Each row below holds a small network's activations on one record, seen along a few directions.
After each row come some of the record's fields: J, C, D, T, L, H, S.
Not every record has every field; a missing one is left out.
Other fields move the rows too, some of them a lot.
In the rows, zero is written as 500.
Strong random noise was added to every row along 3 fixed directions; ignore it. To show where, here is one row again and again, with new noise each time:
[448 435 455 646 576 757 714 653 433 498 458 600 575 623 663 524 213]
[646 667 461 501 504 480 243 443 618 642 417 505 287 571 401 743 741]
[460 505 472 640 477 663 498 611 618 540 429 591 522 640 632 627 374]
[794 293 403 527 500 584 593 522 569 534 286 609 396 384 458 744 373]
[714 602 431 461 630 537 445 441 395 618 434 495 277 507 362 662 642]

[472 275 452 536 403 560 553 568 700 336 478 632 661 469 594 520 319] => {J: j2, C: c3, T: t1, L: l2, H: h2, S: s1}
[561 433 508 520 470 485 443 453 547 475 432 519 470 451 498 548 502] => {J: j1, C: c2, L: l1, H: h2, S: s1}
[478 584 589 532 388 438 258 345 605 515 505 588 355 483 503 499 618] => {J: j1, C: c2, D: d2, L: l2, H: h1, S: s1}
[306 587 550 476 526 434 478 490 457 448 622 396 627 544 511 356 551] => {J: j2, T: t1, L: l1, H: h1, S: s1}
[706 302 475 453 362 395 582 515 629 573 328 476 489 316 450 634 448] => {J: j2, C: c1, D: d2, L: l1, H: h1}
[342 637 489 444 576 497 442 506 446 416 685 458 565 619 481 364 620] => {J: j2, C: c3, T: t1, L: l2, H: h2, S: s1}
[434 434 583 552 377 430 452 468 601 450 465 495 561 426 557 457 470] => {J: j1, C: c2, L: l1, H: h1}
[393 683 544 550 518 492 311 471 532 546 534 448 465 629 521 519 628] => {J: j1, L: l1, H: h2, S: s1}
[273 578 515 493 536 507 552 588 474 486 613 415 682 612 572 396 451] => {J: j2, T: t2, L: l1, H: h1, S: s1}
[523 516 495 585 495 565 447 501 553 533 437 528 453 565 543 581 489] => {J: j1, C: c2, D: d2, L: l1, H: h2, S: s1}
[565 327 553 615 391 545 478 414 585 468 371 660 443 405 606 537 326] => {J: j1, C: c2, D: d2, L: l2, H: h1}
[660 324 422 353 561 455 683 487 407 372 525 502 514 316 350 446 474] => {J: j2, C: c3, T: t1, L: l2, H: h2, S: s1}
[661 420 388 428 623 562 466 432 478 378 518 634 416 457 381 591 552] => {J: j2, C: c3, T: t2, L: l2, H: h2, S: s1}
[626 546 561 400 583 402 641 381 171 606 508 389 343 336 373 355 540] => {J: j1, D: d2, L: l1, H: h1, S: s2}
[518 658 523 471 490 423 512 552 444 652 499 329 444 538 442 494 645] => {J: j1, C: c2, D: d2, L: l1, H: h2}
[542 352 431 430 487 442 530 522 610 421 481 494 623 428 456 564 487] => {J: j2, C: c3, T: t2, L: l1, H: h1}
[326 592 574 461 583 477 510 409 301 402 692 493 532 506 500 239 520] => {J: j2, T: t1, L: l2, H: h1, S: s2}
[443 553 419 429 598 552 557 594 464 401 641 519 572 576 444 456 554] => {J: j2, C: c3, T: t2, L: l2, H: h2, S: s2}
[640 204 493 535 548 562 728 452 378 391 360 594 515 291 524 488 206] => {J: j1, C: c2, L: l1, H: h1, S: s1}
[659 514 437 500 597 590 618 549 372 595 432 509 385 505 448 594 480] => {J: j2, C: c1, D: d2, L: l1, H: h2, S: s2}
[468 487 456 472 480 485 343 468 657 402 542 552 540 546 486 549 586] => {J: j2, C: c3, T: t1, L: l2, H: h2, S: s1}
[455 535 596 498 400 359 375 415 545 521 477 438 483 431 501 455 585] => {J: j1, C: c2, L: l1, H: h1}
[720 238 414 538 389 537 667 638 681 551 278 533 544 401 526 717 322] => {J: j2, C: c1, D: d2, L: l1, H: h2}
[431 483 548 563 386 485 444 526 623 461 481 522 542 507 569 482 485] => {J: j1, C: c2, L: l1, H: h2, S: s2}
[445 546 590 525 408 434 491 480 489 585 472 448 478 473 547 440 484] => {J: j1, C: c2, D: d2, L: l1, H: h1, S: s1}
[434 618 530 551 527 526 425 511 470 518 508 473 470 585 531 494 552] => {J: j1, C: c2, L: l1, H: h2, S: s1}
[430 481 524 602 403 533 588 647 595 589 428 438 604 581 632 520 365] => {J: j1, D: d2, L: l1, H: h2, S: s2}
[452 629 536 565 473 514 331 452 570 590 473 530 419 588 544 579 560] => {J: j2, C: c1, D: d2, L: l1, H: h1, S: s1}
[679 390 356 359 562 456 555 560 557 454 478 465 541 427 341 643 598] => {J: j2, C: c3, T: t2, L: l1, H: h2}
[601 372 449 372 525 416 615 500 455 426 499 493 540 340 387 489 483] => {J: j2, C: c3, T: t2, L: l1, H: h1, S: s2}
[593 465 439 355 474 337 375 449 634 478 500 445 520 413 351 606 695] => {J: j2, C: c3, T: t2, L: l1, H: h1}
[399 731 549 540 508 472 267 454 536 526 556 454 427 623 484 509 717] => {J: j1, C: c2, L: l1, H: h2, S: s1}
[451 519 499 486 633 542 459 376 360 414 591 575 477 514 489 416 491] => {J: j2, T: t2, L: l2, H: h1, S: s2}
[616 223 535 461 419 395 717 484 459 475 371 447 581 244 496 447 291] => {J: j1, L: l1, H: h1, S: s1}
[269 632 499 575 378 531 250 623 835 487 554 541 637 721 617 620 589] => {J: j2, T: t2, L: l1, H: h2, S: s1}
[475 650 468 368 545 400 299 424 538 492 600 468 458 524 365 544 760] => {J: j2, C: c3, T: t2, L: l1, H: h1, S: s1}
[468 522 582 538 442 411 288 340 566 490 473 507 445 468 516 495 586] => {J: j1, C: c2, L: l2, H: h1}
[313 600 542 543 507 541 613 599 415 584 571 416 610 625 612 381 408] => {J: j2, D: d2, L: l1, H: h1, S: s2}
[545 406 460 547 360 525 559 662 725 561 372 504 571 512 557 666 408] => {J: j2, C: c1, D: d2, L: l1, H: h2, S: s1}
[609 530 539 467 476 395 459 410 443 621 430 442 374 422 449 515 546] => {J: j1, D: d1, L: l2, H: h1, S: s1}
[350 537 443 457 598 573 575 572 442 403 687 494 649 627 523 372 498] => {J: j2, T: t2, L: l2, H: h2}

Which values does each new row have?
[620 264 502 422 425 405 536 405 566 344 479 585 514 261 417 469 453] => {J: j2, T: t1, L: l2, H: h1, S: s1}
[797 364 390 431 542 511 694 576 457 584 348 467 418 375 373 673 462] => {J: j2, C: c1, D: d2, L: l1, H: h2, S: s1}
[581 504 487 433 473 427 277 364 613 428 526 575 397 446 395 564 678] => {J: j2, T: t1, L: l2, H: h2, S: s1}
[561 420 507 513 549 525 554 446 400 466 468 501 479 440 497 469 455] => {J: j1, C: c2, L: l1, H: h2}
[165 632 633 647 495 582 384 435 450 421 640 564 578 664 707 280 422] => {J: j1, C: c2, L: l2, H: h1}
[605 631 444 466 471 444 359 545 636 653 434 417 402 580 415 699 703] => {J: j2, C: c1, D: d2, L: l1, H: h2, S: s1}
[528 251 383 573 481 650 579 638 727 347 408 663 667 517 587 676 280] => {J: j2, C: c3, T: t2, L: l1, H: h2, S: s1}
[486 371 549 534 312 377 364 448 755 455 398 507 569 413 550 558 486] => {J: j1, C: c2, L: l1, H: h1, S: s1}
[639 336 525 553 352 441 467 501 669 512 315 528 479 364 519 634 442] => {J: j1, C: c2, L: l1, H: h2}
[638 463 550 511 461 472 421 337 465 539 418 602 308 374 471 526 493] => {J: j1, C: c2, D: d2, L: l2, H: h1, S: s1}
[385 507 529 503 348 373 189 412 809 414 529 537 573 534 533 541 635] => {J: j2, C: c3, T: t1, L: l2, H: h1, S: s1}
[565 503 401 405 570 473 544 595 514 497 515 421 559 515 401 583 595] => {J: j2, C: c3, T: t2, L: l1, H: h2}
[403 529 522 519 554 543 672 560 349 562 537 421 576 549 565 390 378] => {J: j2, D: d2, L: l1, H: h1, S: s1}
[464 647 519 478 586 534 504 443 324 571 581 498 402 558 490 411 535] => {J: j2, C: c1, D: d2, L: l2, H: h1, S: s1}
[579 503 459 495 432 520 447 538 628 556 453 551 435 529 490 619 533] => {J: j2, C: c1, D: d2, L: l2, H: h2, S: s1}
[607 526 515 438 481 418 541 482 436 611 462 434 409 415 417 518 558] => {J: j2, D: d2, L: l1, H: h1, S: s2}
[260 638 601 622 428 554 358 498 563 451 613 558 537 649 646 370 512] => {J: j1, C: c2, L: l2, H: h2}
[641 433 508 512 479 494 544 465 470 575 389 526 405 399 476 580 460] => {J: j2, C: c1, D: d2, L: l1, H: h1}
[656 406 503 488 411 423 425 406 598 568 387 528 407 397 469 605 520] => {J: j2, D: d2, L: l2, H: h1}
[582 433 444 528 548 610 649 562 431 537 462 536 486 527 535 525 381] => {J: j2, C: c1, D: d2, L: l2, H: h2}
